These are the activations of a small neural network, seen along a few directions. Each row is one input.
Each table varies a few parts of the input and shows all the possible inputs, shuffled.
A made-up example of a description, with smaller parts first: one of 2 separate values, together with either a single point or one of 9 places around a ring or (one of 5 places around a ring, together with one of 6 places along a line).
Shared parts are said once, and a part with two or three values counts as separate values.

Other details of the inputs shift rows strongly along two fixed directions, in all tables alike. That doesn't count.

Table:
x1: [-3  4 -3 -5  7 -2  4  1 -6  4 -7  1]
x2: [-2  4 -1 -5  7 -2  4  1 -5  5 -7  2]
x3: [-1 -4  1 -1 -2  3 -3  1 -4 10  0 -8]
x4: [-1  1  3 -3  3  1  1 -3 -4  7 -5 -2]
x5: [ 1 -3  1 -1 -4  3 -3  0 -3  9  0 -8]
x6: [-2 -1  2 -2  1  2 -2 -2 -3  8 -3 -6]
x7: [-18 -32   6  -6 -14 -16  -2  -2  29 -38  33  28]
x8: [ 24  89  23  20  46  -1 -19  23  32 -34  85 -55]
x9: [  5   2  -7   3   4   9  11   3   2  -6 -10   6]
x10: [ 4  1 -1  2 -5  0 -6 -2 -6  5 -4 -3]
x11: [ 3 -6 -9  8 -3 12  5  5  2 -3 -4 -4]
x12: [  2   1  -5   4   4   5  11   7   1  -7 -12   4]
x13: [-6 -1 -4 -1  3  0 -1  1 -4  6 -3 -6]
x14: [-3 -1  0 -2  2  1 -2 -1 -2  8 -4 -6]
x15: [ 2 -3 -9  7  0 11  7  3  3 -5 -7 -2]
x16: [-5  1 -3 -2  6 -1  2  0 -5  4 -6 -3]
x17: [ 3  2 -1  4 -5  1 -6 -1 -7  5 -4 -1]
x18: [ 3 -1 -3  8  2  4 10  3  2 -3 -9  1]
x19: [ 3  4  1 -1 -2  0 -2 -4 -5  6 -6  0]
x20: [ 7  6  0 -1 -1 -1 -1 -1 -8  3 -7  5]
x21: [ 5 -2 -1  2 -7  2 -8  1 -7  7 -1 -5]
x22: [ 3 -6 -5 10 -4  6  6  6  1  0 -4 -5]
x23: [-15 -28   8  -5 -13 -19  -1  -6  30 -35  32  31]
x24: [ 0  4  1 -6  6 -1  3  0 -3  6 -7  2]
x25: [-4  1 -1 -3  6 -1  2 -1 -5  5 -5 -2]
x26: [ 2  3  1 -2 -1  0  0 -5 -4  6 -5 -1]
x27: [-4 -4 -3 -1  0  1 -2  3 -5  8  0 -9]
x28: [  5   2  -3   6   3   3  12   5   1  -3 -11   5]
x29: [ 3 -1 -1  1 -7  2 -6  0 -4  8 -1 -6]
x30: [-2  1  1 -3  5  0  1 -2 -3  6 -6 -3]
x31: [ 1  2  0  1 -5  1 -4 -3 -4  7 -4 -4]
x32: [ 4 -1 -1  4 -7  2 -8  1 -7  7 -1 -3]
x33: [-2 -4 -6  8  0  7  7  6  2 -6 -9 -4]
x34: [ 1  1  0  0 -3  1 -3 -4 -4  7 -3 -5]
x35: [ 3  5  2 -5  2  0  3 -2 -4  6 -6  2]
x36: [  0  -1  -5   7   3   6   9   5   2  -7 -11   0]
x37: [ 2 -2  0  0 -6  2 -4 -1 -4  9  0 -8]
x38: [-22 -29  10 -17 -10 -25  -9 -11  24 -27  36  29]
x39: [ 1  4  3 -5  4  0  3 -1 -4  6 -6  2]
x40: [ 0  0  1 -2 -1  2 -2 -3 -3  8 -3 -6]
x41: [ 3 -1 -7  6  3 10  9  2  3 -6 -9  2]
x42: [ 6  7  0  0 -1 -1 -2 -1 -8  3 -7  7]
x43: [ 4  4  0  3 -2  0 -4 -2 -7  4 -6  3]
x44: [ 1  2  2 -3  1  1  1 -3 -4  7 -5 -2]
x45: [ 4  7  1 -3 -1 -1  0 -2 -5  5 -7  4]
x46: [ 4  6  2 -4  1 -1  2 -3 -5  6 -7  3]
x47: [-22 -32   8 -16 -13 -24 -11  -8  23 -26  37  27]
x48: [ 5  3  0  1 -2 -1 -4 -3 -7  4 -6  1]
Each input here is: one of 4 places along a line, together with either one of 3 separate values or one of 9 places along a line.
The inputs of x12 and x7 match in every part but the place on the line of 4. If x42 is changed in the same way as x12 into x7, which row does it become? -> x32
Which other rows agree with x34 in the place on the line of 4? List them by row number. -> x6, x10, x13, x14, x15, x17, x23, x31, x33, x38, x40
Which other rows does x5 become when the place on the line of 4 takes its other values? List them by row number. -> x35, x40, x44
Which other rows does x7 become when the choice among 3 separate values takes its other values? List them by row number. -> x11, x22

Table:
x49: [  6  17   7  -7  -2   2  -8  -9 -28  36 -25 -14]
x50: [  4 -22  -4   2 -13  13   7  -1   2   6 -21   4]
x51: [ -4  22  10 -10  11 -16 -22  -6   4 -13  33   3]
x52: [  0  13  13   5   2 -13 -13  -5  14  -8  41  -8]
x53: [  7   5  -2   1  -2   1  -7   5 -27  31 -24 -23]
x54: [  8   2  -4   9  -6  21   4   4 -13  24 -18 -29]
x55: [-23 -15  -1 -24  20   0  22  -5   1  17 -21  -2]
x56: [ 10  19   8   7   9  -2   3  -3  23 -24  31   7]
x57: [  8  14   3  -6   1   4 -12  -4 -28  38 -22 -13]
x58: [-33 -77   4 -23 -35 -27  -4 -16  23 -28  25  54]
x59: [ -4 -18  -7  -3 -16   7   7   2  -1  11 -15   2]
x60: [ 15  16 -13   6   9  14  17  10 -18  10 -32  -2]
x61: [-13 -28 -22  17  -6  10  12  11  -1  -8 -26   2]
x62: [ 11  10  -8  19  10  23  23  14  -9   3 -38  -9]
x63: [ 11  14 -18   9   9  16  15   8 -17   7 -35  -5]
x64: [  6  29  11   4  14 -14   7   2  18 -32  20  14]
x65: [  9  15  13   6   2   0  -2  -3  28 -21  33  -3]
x66: [  2   2  -7   4  -2   6  -7   7 -24  33 -16 -26]
x67: [ -1  22  16 -12   6 -15 -23  -4   4  -4  39   1]
x68: [  8  26  19 -11   8 -21 -18 -13   7  -9  35   3]
x69: [ -1   6   4   7   3   4  -7   2  21 -27  37 -10]
x70: [ -40 -103  -19  -19  -41  -22   17  -12    0  -12  -42   78]
x71: [ -7   8   5   2   3 -13 -22   4  11 -11  40 -15]
x72: [ 11  20   8   7  15  -3   5   7  22 -32  27  11]
x73: [ 11   5 -16  11   2  22   6   5 -10  12 -27 -17]
Describe the family of inputs behind these rows. -> either a single point or (one of 4 places along a line, together with one of 6 places along a line)

Table:
x74: [ 12  30  18  17  21   4   5  33  43 -52  57 -20]
x75: [  -8  -26  -32    1   -4   19   45    0  -40   53 -113    2]
x76: [-35 -95   4 -24 -63 -26  -2 -23  19  -3  10  59]
x77: [-19 -55  -4   0 -18  -6  -3   5  40 -56  34  44]
x78: [  1  37  18  -2  22  -2 -24  -7  32 -25  70 -31]
x79: [ 15 -15 -23   5 -13  18  15   5 -54  74 -73 -27]
x80: [ 12  43 -10   8  31  28  12  27   7 -18   7 -38]
x81: [-45 -82  -6 -41 -32 -36 -12 -17  -4  -3   4  73]
x82: [  7 -36 -44  -3 -21  29   9  -2 -68  81 -94 -16]
x83: [-24 -87  12 -26 -65 -37 -13 -33   9 -12  -8  71]
x84: [-30 -94   3 -30 -56 -34  -3 -24  14  -2   9  60]
x85: [ 18  79  30  12  32 -19 -20  18   1 -16  41 -21]
x86: [-20 -33  11 -26 -22 -38 -29 -19   9 -34  30  54]
x87: [ 27  31 -15  17  -5  25 -13   2 -35  30 -37 -35]
x88: [ 40  11  -4 -10  -4  37  37 -17 -34  53 -85  22]
x89: [-34 -85 -16  -7 -33 -23  11 -22  20 -41  -5  76]
x90: [  4  21  -9  10   7  38  -4  -4 -17  38 -20 -51]
x91: [ 14  55  26  10  28   2 -11   2  24  -4  53 -53]
x92: [  7  70  -5  14  47   1   8  15  24 -37  33 -25]
x93: [-31 -49  25 -20 -28 -20 -10 -26  39 -16  41  25]
x94: [-40 -71   4 -38 -37 -40 -21 -25  -6 -16  -8  81]
x95: [ -7  36   6  -8  36   4 -11   2 -12  16   7 -28]
x96: [ 29  41   1  49  23  20  16  24   9 -14   8 -33]
x97: [-40 -39  29 -36  -2 -39  -9 -18  23 -13  33  40]
x98: [ 17  -4 -12  20 -33  30   6  -1 -48  60 -84 -23]
x99: [ 11  51   8   9  29  -6  -2  24 -16  22  14 -31]
x100: [ 22  30 -14  23 -12  34 -12   3 -32  30 -39 -36]
x101: [ -29 -101    2   -8  -43  -15   12   -5   32  -35    0   69]
x102: [ 48  82  17  -4  35  19   2  -8  24 -29  42   8]
x103: [ 13  40  14  36  26 -11  10  12  36 -53  52  -6]
x104: [ 22  17 -28  42  14  37  17  19 -17   8 -35 -28]
x105: [-14 -38   9 -23 -30 -34 -29 -23  14 -34  31  49]
x106: [  -5  -29  -50   14   -5   29   35   -2  -50   47 -116    5]
x107: [  8 -13 -21   1  -8  13  16   9 -59  75 -76 -20]
x108: [-18   6   2 -16  16 -12   8   3  36 -53  40  15]
x109: [ -4  42  21 -10  36 -13 -23  -3  22 -24  66 -22]
x110: [  4  45  11   3  31   0  21  18  23 -27  23 -22]
x111: [ 17  50  -8   8  27   5 -13  18 -19  13  21 -37]
x112: [-16 -33  25 -23 -26 -47 -19 -17  14 -28  27  54]
x113: [ 14  57  27   6  35  -5 -11   2  20  -3  52 -49]
x114: [ 16  69   8  34  43  -7  15  17  26 -35  31 -23]
x115: [  4   0  26  -7 -15 -35 -22 -11  19 -30  42  23]
x116: [-14 -15  16 -13   1 -12  15  10  40 -47  38  16]
x117: [  2 -39 -43   8 -34  43  10  -1 -58  77 -91 -20]
x118: [ 23  44 -11  15  13  17 -13  13  -8  11  24 -45]
x119: [  6  26   6   0  24  10   5   2 -25  47 -28 -43]
x120: [  6 -29 -40  11  -6  49  24  23 -35  34 -84 -18]
x121: [ 11  57  14   2  38   3 -21   0  16 -10  55 -47]
Describe the family of inputs behind these rows. -> one of 2 separate values, together with either a single point or one of 8 places around a ring or (one of 3 separate values, together with one of 5 places along a line)
The inputs of x109 and x119 match in every part but the choice among 2 separate values. If x87 is changed in the same way as x109 into x119, which row does it become? -> x83
Which other rows does x120 become when the choice among 2 separate values takes its other values? List them by row number. -> x74
Which other rows does x115 become when the choice among 3 separate values takes its other values? List them by row number. -> x79, x113
A walk changes only the place on the line of 5. It starts at x99 and steps to x107. List the rest of the walk in order. -> x79, x84, x76
Which other rows does x111 become when the choice among 3 separate values takes its other values? List them by row number. -> x86, x109

Table:
x122: [ 14   4  -7   7  -7  15   8   6  -1  -4 -11   3]
x123: [  0   2  -4  -1  13  10  18  -1   6   1 -15  -2]
x124: [  8   5 -12  15  -2   7   6   1  -3  -5 -14   3]
x125: [ -3   7   5 -12   8   1   2 -10  -7  18  -5  -7]
x126: [ -5 -12 -11  15  -1  17   6  11   4   1  -4 -17]
x127: [ -1  34  24   3  15 -19 -29   7  42 -43  98 -28]
x128: [  7   7  -1   4  -4  -1 -12  -9 -14  12  -5  -2]
x129: [ -4   3  -8   1  12   6   9   9  -4  -6 -16  -1]
x130: [  1   5   1  -5   3  -7  -3   2 -12  19  -2  -4]
x131: [  3   0  -8   6   9   3  15  10  -4   1 -10   1]
x132: [ -7   8   0 -11   7  -3  -8   0 -13  12  -8  -6]
x133: [-33 -73  17 -31 -43 -39 -12 -27  17 -16  12  63]
x134: [  5   2   1  12  -1   5  12   6   0  -3 -16  -2]
x135: [ 14   6   4  -4  -8   6 -11  -3 -12  14  -3  -2]
Describe the family of inputs behind these rows. -> one of 2 separate values, together with either a single point or one of 6 places along a line
Which other rows does x126 become when the choice among 2 separate values takes its other values? List them by row number. -> x127
Which other rows does x123 become when the place on the line of 6 takes its other values? List them by row number. -> x122, x124, x129, x131, x134
Which other rows does x125 become when the choice among 2 separate values takes its other values? List them by row number. -> x123

Table:
x136: [ -1   2  -6  -7   3   2  -4  -1 -24  27 -22  -8]
x137: [-23 -41   9 -10 -27 -20 -23  -9  27 -22  50  12]
x138: [  7   3  -1  -3  -7   4  -7  -5 -24  28 -25  -5]
x139: [-17 -23  21 -25 -12 -28 -12 -17  25 -22  42  33]
x140: [-20 -26   9 -12  -4 -21   4  -7  34 -42  31  38]
x141: [  6  -1  -9   5   4  16  20   5  -6   9 -31  -3]
x142: [ 10   1 -10   8   0  16  15   0  -8   9 -29  -1]
x143: [-10 -23   9  -8 -13 -20  -2  -7  30 -45  31  43]
x144: [  1 -19 -17  20  -9  24   8  13  -5  10 -19 -23]
x145: [  1   0 -15   6   7  12  15   8 -12   6 -30  -1]
x146: [ -2   2  -2  -7   3   3   0  -4 -20  29 -25 -12]
x147: [  5   0 -13  11   2   9  13   7 -14   8 -31   1]
x148: [ 38 124  25  28  57  -2 -26  26  16 -24  83 -68]
x149: [  6   1  -1  -5  -5   7  -3  -9 -20  31 -24  -6]
Describe the family of inputs behind these rows. -> one of 2 separate values, together with either a single point or one of 6 places around a ring
The inputs of x138 and x143 match in every part but the choice among 2 separate values. If x146 is changed in the same way as x138 into x143, which row does it become? -> x140
